Each row below holds a small network's activations on one input, seen along a few directions.
In each table, some parts of the input vary, and every possible input appears once, in random order.
A made-up example of a description, with smaller parts first: ring(5) and (point or line(11) or (values(3) and line(6))).
Shared parts are said once, and a part with two or three values counts as separate values.
(in the rows, 128 means zero)

Other details of the inputs vary at random and push rows far along two fixed directions, the same in every table; ignore that.

Table:
R1: [145 181 133 162  95 174 127  93 172 104 167 102 158 146 164]
R2: [113  82 101  88 156  53 134 145  61 154  83 149 130 127  95]
R3: [103 109  93 108 132  69 153 135 101 178  81 150 134 125  59]
R4: [ 92 212  66 155 112  41 153 125 136  74 141 165  98 174 104]
R5: [141 125 157 152 113 160 153 139  98  89 198 141 105 134 173]
R6: [ 89 152 146 166 126 143 138  87 116  85 196 108 105 109 162]
R7: [153 135  88  89 136 107 137 135 139 172  43 146 167 134  77]
R8: [155 243  64 128 135  73 130 153 165  59 117 157 137 164 130]
R9: [122 141 161 163  92 167 177 108 130 112 183 142 109 151 153]
R10: [132  67 174 128 111 207 118 123 134 210 108  99 159 104 117]
R11: [ 94 155 159 149 129 165 131 101 145  90 188 124  80 122 174]
R12: [117 119 100 116 126  91  89 142 167 165  38 128 100 141  84]
R13: [115 113  97 100 150  63 147 163  92 170  97 147 140 106  67]
R14: [112 162 155 157 112 151 131 134 152 108 214 119 105 132 164]
R15: [133 144 153 155 119 164  98 123 130  81 168 112 121 157 198]
R16: [130  67 160 119 135 191  55 152 135 190 137  79 145  86 140]
R17: [119  32 187 130 104 174 139 104 125 209 118  97 112 101 118]
R18: [ 99  49 173 119 145 171 139  97  81 189 137  93 142  59 118]
R19: [ 94 130  88 102 151  53 107 162 124 174 112 127 130 105  71]
R20: [152  76 166 100 153 210 123  96 122 183  96  88 178  71 138]
R21: [165 109  94  68 163  92 119 144 101 147  43 143 166 138 113]
R22: [108 136 160 176  84 146 139  94 160 104 178 112  76 151 162]
R23: [125 117 156 193  81 134 185  82  99  95 170 116 111 139 147]
R24: [119  85 113  71 159  75 127 158  90 159  76 164 106 140 107]
R25: [119 141 148 154 114 150 113 138 130  93 213 122  95 133 176]
R26: [ 99  44 176  99 138 161  78 126 120 200 155  86 122 102 152]
R27: [154 216  87 140 131  87 160 174 130  57 103 188 113 172 124]
R28: [173 119  84  78 158 100 114 165 108 148  57 144 164 117  97]
R29: [108 140  92 104 134 103  87 154 169 177  59 138 122 140  78]
R30: [139 152 162 159 129 197 152 108 121  76 141 135 116 127 176]
R31: [147  81 107  70 159  76 160 131 152 124 101 177 188 117  22]
R32: [130  38 174  98 141 163 111  96 181 165 184  99 205  80  64]
R33: [174 201  78 146 108  77 178 114 141  52  66 170 119 185 124]
R34: [117 168 153 160 130 188 112 107 153  79 156 115 106 126 180]
R35: [116 139 168 147 128 174 171 102 113  86 173 144  90 122 171]
R36: [154 213  67 116 143  64 118 135 136  43 103 158 131 187 158]
R37: [100 158 152 164  93 158 137 107 162 116 199 122  99 150 156]
R38: [102  51 153 125 132 147  81 133  99 196 176  71 145  69 124]
R39: [154 159 141 174  87 163 129  81 170  92 145  92 135 147 169]
R40: [ 91  99  92  90 157  44  94 144  94 158  98 129 120 126  98]
R41: [151 135  74  79 159  91  74 164 140 152  72 125 154 116 101]
R42: [155 128 162 154 117 174 138 124  98  77 153 131 131 158 194]
R43: [120 145  96  96 152  96  81 181 159 169  74 135 128 121  86]
R44: [161 195  80 137 134  87 143 176 108  42 102 191 103 174 135]
R45: [124  35 162 124 131 156 121 134  66 192 161  91 156  70 120]
R46: [141  45 182 141 103 196 120 111 133 198  87  89 136 105 122]
R47: [134 146 164 155 110 161 171 136 120 105 199 138 115 133 161]
R48: [179 169 145 152 113 177 161 122 130  92 167 118 173 128 168]
R49: [139 237  67 121 155  87 131 118 159  42  90 162 116 157 141]
R50: [ 90 103  92 122 124  47 115 122 131 170  76 120 100 124  67]
Description of these inputs: values(2) and (point or (line(4) and (point or line(5)))).
- The inputs of R7 and R1 match in every part but the values(2) part. If R24 is changed in the same way as R7 into R1, which row does it become? => R26
- The inputs of R20 and R49 match in every part but the values(2) part. If R35 is changed in the same way as R20 into R49, which row does it become? => R11
- Which other rows does R16 become when the line(4) part takes its other values? List them by row number. => R25, R38, R41
- Which other rows does R21 become when the values(2) part takes its other values? List them by row number. => R36
- Which other rows does R38 become when the values(2) part takes its other values? List them by row number. => R45
- Which other rows does R47 become when the line(5) part takes its other values? List them by row number. => R5, R9, R17, R24
- Which other rows does R40 become when the line(5) part takes its other values? List them by row number. => R4, R19, R38, R50
